Each row below holds a small network's activations on one input, seen along a few directions.
In each table, some parts of the input vary, and every possible input appears once, in random order.
A made-up example of a description, with smaller parts first: values(3) and (point or line(9) or (ring(5) and line(6))).
Shared parts are said once, and a part with two or three values counts as separate values.

Other details of the inputs vary at random and push rows far along three fixed directions, the same in every table; ignore that.

Table:
r1: [ 22  -1   7 -19  -8  36  -5   4 -15   3  -7]
r2: [  3  32 -10  37  11 -73  23  24  50 -20 -25]
r3: [ 35  23  -2 -24  -5   2   9  25   2 -18 -26]
r4: [-33  17 -65 -68 -12  -1  17  12   7 -15 -19]
r5: [  9  15   0  33  17 -30  11  12   6 -10  -2]
r6: [-14 -10  10  25   9  25 -11 -30  -5  28  24]
r7: [ 15 -11  10  -7 -10  39  -3  11 -22   3  -6]
r8: [-23 -18  16  11   4   0 -16 -30  -6  19  30]
r9: [  2 -11  21  33   4 -15 -10  -1  12   3  -2]
r10: [ 40   6  14 -12   3  24  -3  12 -24  -9  -3]
r11: [ -3 -23   4 -26 -13  23 -14  -1 -13   0  -4]
r12: [ 13   1  21  18   6  18  -6 -16  -9  17  14]
r13: [  8  13  12  26   4 -34   8   5  16  -4   3]
r14: [ 33  13   2 -19 -14 -11  11  35   5 -28 -29]
r15: [ -5 -12  14  28  11  -6  -4 -16  -9   6  24]
r16: [ 38 -13  23 -16  -5  10 -11  22 -24 -21 -11]
r17: [-66  -6 -55 -18   0 -12   7 -21  27   8   5]
r18: [ 13  24   0   4   7 -13   6   2  11  -1  -1]
r19: [  1 -16   3 -29 -12  15 -11   1  -9  -4  -6]
r20: [  1 -12  -7 -23 -15  18   0   7  -6  -6  -9]
r21: [-56   0 -50 -27   0   3   8 -18   6  11   8]
r22: [  1   3  18  27   8 -36  -4  -1  17  -2   1]
r23: [-13  -7  12  21   5  12  -3 -21 -15  21  26]
r24: [-22  -6   0  24   6   4   0 -16  -1  20  15]
Description of these inputs: line(4) and (point or line(5)).
Question: Changing only the line(4) part turns r10 into r5. The same change can be made to r6. Which row results?
Answer: r7
Question: A walk changes only the line(4) part. It starts at r8 and steps to r13. List the rest of the walk in order.
Answer: r4, r18

Table:
r25: [-11   3 -31 -20 -15 -19  12  32  28 -22 -37]
r26: [ -7 -19  22  29   3 -23  -4  -4   0   0  14]
r27: [-20 -12 -21  -7  -5  19   0   0  -7  10  -5]
r28: [ 19   8  15  39   9  -4   9  11   6   0 -13]
r29: [-22  -9 -22  -8  -9   8   5  12   8  -2 -12]
r30: [-13  -8  22  27  15  -7 -16 -40  -5  27  42]
r31: [ 15  27  10  27  13 -18   3   9  25   1 -11]
r32: [ -3 -11  -7 -15  -5  -1   0  18 -10 -15  -5]
r33: [ -5   8 -14 -25  -6  -3   1   6  19  -3 -23]
r34: [  5  -2  -3 -24  -5  24  -5  -5   0   9  -5]
r35: [-35 -20  -8 -16 -10  18 -11 -30   8  19  11]
r36: [ 11   0  -7 -19  -3  33  -2   2  -8   2  -3]
r37: [ 12  24 -12 -20  -3  21  14   2 -25   1  13]
r38: [ -2   8   6   8   3 -47   2   6  26 -15  -9]
r39: [23 44 -3 33  9 -9 28 12 13  9 -9]
r40: [ 18  -7  32  28  15   8 -12 -17 -22  10  35]
r41: [-16   0 -23 -19   5   2   1 -14 -12  -4  13]
r42: [-32   1 -17 -24  10   6  -9 -29  -6   9  27]
r43: [ -7  14 -37 -25   4 -27  20  19  10 -28 -21]
r44: [-40 -31  -8 -22 -10   2 -15 -27  -6   7  24]
r45: [ 79 -15  55 -46 -26  49 -19  28 -51 -21 -18]
r46: [ 20  20   5  33  10 -15   9  13  14  -5 -16]
r47: [  8 -10  23  34   9  -9  -4  -2 -17   4  14]
r48: [  3 -13  23  31 -11  -9  -8  -2  13   6  -3]
Question: Changing only one part turns r28 into r43. The same change can be made to r39. Which row results?
Answer: r37
Question: What is each input in this table made of?
Answer: values(2) and (point or ring(11))
Question: Which other rows does r30 become when the values(2) part takes its other values? List them by row number.
Answer: r34
